Each row has a name. Each piece below is followed by the name of the row it came from, unless a question asks for something else. Each question is about the rows just above it. Places in a row count from 1.

z_549: [-19 -47  98   5 -30 108 -30  -1 -40  -5  21  -9 -28 -66  51 -10  51   0
 -25  86  89  37  36  22 -12 -24  71  35 -11 -71  43  26   4   5  75 -13
  43  41]
z_852: [  9   4 -39  -1  35 -75   1   4  -9 -35 -32  46  -4  34 -30  13  -9   0
  21 -21 -39 -21 -27 -27   5  35   2 -25   5  15 -27 -14  -9 -28 -10 -14
  -7 -19]
z_150: [-37 -13  -1  18  48 -44 -28  28 -14 -59 -56  33  -4  -2  -2   5  23 -12
  -2  38   0  -8  -6 -33  -7  24  69   9  14 -39  -8  14 -25 -56  33 -48
   6  -9]
z_257: [ -43   22  -14   12   -4   83   -2    0   64   59   41 -106   35  -29
   67  -43   38    2  -63    6   13  -16   58   28   -7  -38    5   54
   36   -5   37   41    5   67  -10   -8  -39    7]
z_429: [ -34   26  -34  -62  -31  -15   33   50   36  -43   41  -32  -21  -17
   32  -19   15  -17  -36  -17 -100   15   -9  -42  -51  -33   28   33
   -9  -60  -45   26  -11   43   13  -21  -33  -13]
z_193: [ -17   26  -60   16   33 -100  -21   32   15  -45  -51   50  -13   36
  -33   13  -17  -11   26  -36  -42  -19  -32  -43   33   43   -1   -5
    5   13   -9   12   24  -55  -23  -45   20    8]
z_252: [ 52 -11  -4 -26   8  31  43 -35  20  30  34 -17 -17  39  12 -18  40  31
  36 -14   1  -7  43  44  17 -13 -12  22  41  27 -17 -28  11  52   2  18
 -21   8]
z_880: [ 52 -11  -4 -26   8  31  43 -35  20  30  34 -17 -17  39  12 -18  40  31
  36 -14   1  -7  43  44  17 -13 -12  22 -58  27 -17 -28  11  52   2  18
 -21   8]
z_654: [ -64   28  -32   17   11   77  -12   10   78   48   31 -108   32  -29
   76  -50   58    5  -75   10    9  -26   66   23    6  -30   24   67
   48  -11   43   60   16   64   -9  -32  -39   17]
z_516: [ -17   26  -60   16   33 -100  -21   32   15  -45  -51   50  -13   36
  -33   13  -17  -11   26  -36  -42  -19  -32  -43   33   43  -31  -62
  -17   41  -34  -33  -15   -9  -21   28   -9  -34]
z_233: [ 50   0 -13 -15 -11 -48  11 -20 -48 -13  13  81 -11  19 -43  39 -36  15
  18 -32 -28  -5 -56 -16   8  46 -40 -74 -44  38 -13 -22  15   3 -16  35
  18  -6]
tags:
[22] -> z_49
[-25] -> z_833
[-74] -> z_29
[33] -> z_237
[-26] -> z_791
[-9] -> z_378
The tag of z_852, keyed by place 28:	z_833
Which row holds these entries in another order? [-100  -62  -60  -51  -45  -43  -42  -36  -34  -34  -33  -33  -32  -31
  -21  -21  -19  -17  -17  -17  -15  -13  -11   -9   -9   13   15   16
   26   26   28   32   33   33   36   41   43   50]	z_516
Which row holds these entries in another order? [ -75   11   16   66   10   17  -30  -12   -9  -29   60   17    5  -11
   23  -50   77   43   10   32   28   31  -26  -39  -64   48  -32   78
    9   67   48   64   24   58   76 -108    6  -32]	z_654
Count the entries of [ -64   28  -32   17   11   77  -12   10   78   48   31 -108   32  -29
   76  -50   58    5  -75   10    9  -26   66   23    6  -30   24   67]:	28

z_852: [ 30 -59   5  -6 -26]
z_654: [-2  1 21  1 -8]
z_150: [ 30 -59   5  55 -26]
z_257: [ 74  37 -34 -18  13]
z_233: [ -6  43  20 -17 -41]
z_880: [-41  20  -6  43 -18]
z_549: [-10  16 -45  11  39]
z_252: [-13  11  42  -7  63]
z_429: [-10  16 -45  11  21]
z_193: [ 25 -41 -43 109  45]
z_516: [-10 -21  61  11 -72]
z_482: [ -5  22   0  33 -60]
How many entries does [-13  11  42  -7] have?	4
Which row holds these entries in another order? [-17 -41  -6  43  20]	z_233
Table of tags by key:
[20] -> z_416
[74] -> z_130
[-35] -> z_983
[21] -> z_438
[-34] -> z_15
Join z_257 by its entry at place 3:	z_15

z_880: [-112 -102  -73  -69   43   91   30]
z_429: [ -72 -112 -102   30  -69   91   43]
z_150: [-112 -102  -73  -69   43  -40  -65]
[ -65  -40   43  -69  -73 -102 -112] is which row reordered?	z_150
How many entries does [-112 -102] have?	2
Put [  43   30 -102  -73  -69 -112   91] back in order: which row is it?	z_880
key -> tag
[-72] -> z_145
[42] -> z_51
[43] -> z_234
[-65] -> z_465
[-66] -> z_677
The tag of z_429, keyed by place 7:	z_234
Number of entries in [ -72 -112]:	2

z_654: [  7  40 -12  -6  34 -19]
z_252: [24 37 -4 18 23  5]
z_233: [-20  -5   4  23 -42 -44]
z_516: [-17  -7 -79  31  38 -15]
z_257: [42 38 40 -8 35 -6]
z_482: [-1 20 11 12  5 16]
z_150: [-114   -1   14  -62   -4   48]
z_429: [-108   -8   11  -61   -6   48]
z_193: [-51   4 -78  -6  42   9]
Number of entries in [  7  40 -12  -6]:	4
key -> tag
[24] -> z_498
[5] -> z_582
[6] -> z_281
[-44] -> z_299
[4] -> z_343
[-19] -> z_679
[-43] -> z_524
The tag of z_252, keyed by place 6:	z_582

